Each row below holds a small network's activations on one input, seen along a few directions.
In each table, some parts of the input vary, and every possible input appears once, in random order.
Descriptions start from the smaller parts, as in this example, which fits no table here: one of 2 separate values, together with either a single point or one of 11 places along a line or (one of 6 places along a line, together with one of 8 places around a ring).
Shared parts are said once, and a part with two or three values counts as separate values.
In the rows, 128 means zero.

Other details of the inputs shift rows strongly along two fixed directions, in all tables alike. That doesn't count.

Rows:
R1: [154 129 127 124 118 131 121 114 141 128 143]
R2: [125 138 127 142 121 143 163 147 120 119 100]
R3: [130 138 123 140 122 141 167 147 115 118 107]
R4: [117 143 127 130 117 134 157 152 114 121 100]
R5: [130 122 128 119 115 118 103 118 150 134 124]
R6: [130 164 143 118 139 143 157 143 113 109 109]
R7: [138 114 129 131 118 126 106 116 156 132 120]
R8: [139 136 126 122 116 122 117 114 139 128 143]
R9: [119 151 126 133 118 135 163 147 109 118 111]
R10: [149 118 124 119 119 131 113 117 145 134 135]
R11: [129 130 133 123 115 123 105 123 139 133 122]
R12: [137 125 142 102 136 124  85 115 158 129 121]
R13: [141 128 139 102 136 124  82 109 158 132 127]
R14: [127 142 126 119 121 138 160 154 106 119 112]
R15: [146 139 137 105 136 126  90 103 153 128 139]
R16: [119 137 128 124 119 133 159 156 112 118  98]
R17: [124 146 131 145 122 141 160 147 108 122 105]
R18: [144 123 125 134 117 126 107 107 156 134 133]
R19: [142 136 127 116 118 125 120 121 132 127 143]
R20: [140 131 130 136 119 128 108 109 141 134 135]
R21: [148 123 122 130 118 127 115 108 149 130 139]
R22: [ 64  72 130 135 228  97  99 114  96 144 195]
R23: [ 86 105 129 147 170 110 124 123  97 137 169]
R24: [132 140 130 127 116 125 113 118 132 131 134]
R25: [123 147 124 128 118 135 163 151 109 118 109]
R26: [141 130 124 113 117 124 114 123 135 131 139]
R27: [138 126 131 133 119 129 104 111 145 137 130]
R28: [ 79  92 127 145 174 107 117 128  98 142 162]
R29: [135 132 125 123 114 119 105 112 147 135 136]
R30: [124 134 127 142 121 142 162 150 120 119  97]
R31: [137 139 124 132 123 144 169 149 107 117 116]
R32: [136 126 124 116 116 121 108 115 144 134 135]
R33: [126 130 124 138 122 141 165 152 115 119 100]
R34: [136 138 128 125 116 121 113 111 143 130 141]
R35: [142 132 124 114 118 125 117 122 133 129 142]
R36: [127 139 126 119 119 136 158 157 107 119 108]
R37: [143 112 127 125 117 126 107 117 155 131 122]
R38: [138 132 123 119 116 121 114 114 139 131 141]
R39: [137 139 124 131 122 143 166 151 109 119 111]
R40: [ 84  67 121 142 188 109 127 133  97 141 168]
R41: [135 121 133 132 119 127 104 118 146 135 121]
R42: [132 139 131 126 115 124 109 119 135 133 132]
R43: [140 135 133 137 120 129 115 111 138 131 136]
R44: [150 129 126 131 117 128 118 108 149 128 140]
R45: [147 114 124 119 119 129 112 120 144 134 132]
R46: [132 129 126 120 115 121 104 113 148 136 133]
R47: [ 63  92 120 170 195 121 179 152  67 126 154]
R48: [124 154 141 113 140 145 152 151 115 113  96]
R49: [129 146 129 146 122 142 168 142 116 115 111]
R50: [125 136 129 117 120 135 157 158 110 118 104]
R51: [145 116 123 127 118 128 109 109 153 134 133]
R52: [ 81  81 126 156 182 110 118 123 100 145 165]
R53: [130 135 131 124 116 125 107 118 136 134 130]
R54: [121 140 125 125 118 134 159 154 111 120 103]
Each input here is: one of 6 places along a line, together with either a single point or (one of 2 separate values, together with one of 4 places along a line).
- The inputs of R34 and R4 match in every part but the place on the line of 6. If R23 is changed in the same way as R34 into R4, which row does it become? => R28
- The inputs of R50 and R14 match in every part but the place on the line of 6. If R16 is changed in the same way as R50 into R14, which row does it become? => R32
- Which other rows does R21 become when the choice among 2 separate values takes its other values? List them by row number. => R38
- Which other rows agree with R22 in the place on the line of 6? List them by row number. => R3, R17, R18, R25, R26, R29, R39, R42
- Which other rows does R48 become when the place on the line of 6 takes its other values? List them by row number. => R6, R12, R13, R15, R22
- Which other rows does R44 become when the place on the line of 4 takes its other values? List them by row number. => R1, R43, R49
